Each row below holds a small network's activations on one input, seen along a few directions.
Each table varies a few parts of the input and shows all the possible inputs, shuffled.
A made-up example of a description, with smaller parts first: one of 8 places around a ring, together with either a single point or one of 9 places around a ring or (one of 2 separate values, together with one of 6 places along a line).
Shared parts are said once, and a part with two or three values counts as separate values.
(in the rows, 128 means zero)

Table:
R1: [132 102 111 105 120 116 127 148 142 102 141]
R2: [ 81 198 215 146 121 136 122 120 168 130  34]
R3: [142 124 148 110 140 164 147  95 110 198 120]
R4: [137 141 127 194  99 117 155 107 115 138 153]
R5: [124 143 125  79 119  85  99 167 138  95  78]
R6: [137 104 105  70 114 117  97 170 139 133 138]
R7: [120  96 107 111 123 100 117 170 130 105 148]
R8: [140 139 142 152 149 175 138  84 102 154 129]
R9: [150 137 140 187 136 133 146 101 115 141 147]
R10: [139 151 128 166 152 168 148  83 118 141 131]
R11: [121 103 103  91 132 117  98 149 138 108 140]
R12: [143 150 140 170 148 158 157  77 112 138 142]
R13: [108 100  98 115 107  93 125 181 123 107 149]
R14: [120 104 102  96 134 113 114 140 143 101 141]
The inputs of R12 and R1 match in every part but one. If R3 is changed in the same way as R12 into R1, which row does it become? -> R6
What is each input in this table made of? -> one of 2 separate values, together with either a single point or one of 6 places along a line
Change only the choice among 2 separate values in R8. List by row number the other rows that result. -> R11

Table:
R15: [112 185 212 170 144 153 139  44 148 131  66]
R16: [123 118  64  95 110  80  96 207 125  72 168]
R17: [167 144 112 204 132 157 173  77  99 194 185]
R18: [160  64 123 180 155 212 165  80  79 229 214]
R19: [126 170 154 210 142 156 175  83  98 125 115]
R20: [ 76 129 148  74  79  75  83 184 171  93  45]
R21: [106 110 104 104 105  96 101 210 169  67 129]
R22: [138 218 222 122 157 164 126  59 137 155  30]
R23: [132 169 118 226 143 167 183  85  92 153 145]
R24: [ 74 136 149  53 100  97  68 171 191 125  23]
R25: [162  27  47  23 143 128 126 153 107 105 215]
R26: [161  67  83  75 127  50 101 183 120  87 202]
What is each input in this table made of? -> one of 2 separate values, together with one of 6 places along a line
The inputs of R19 and R21 match in every part but the choice among 2 separate values. If R18 is changed in the same way as R19 into R21, which row does it become? -> R25
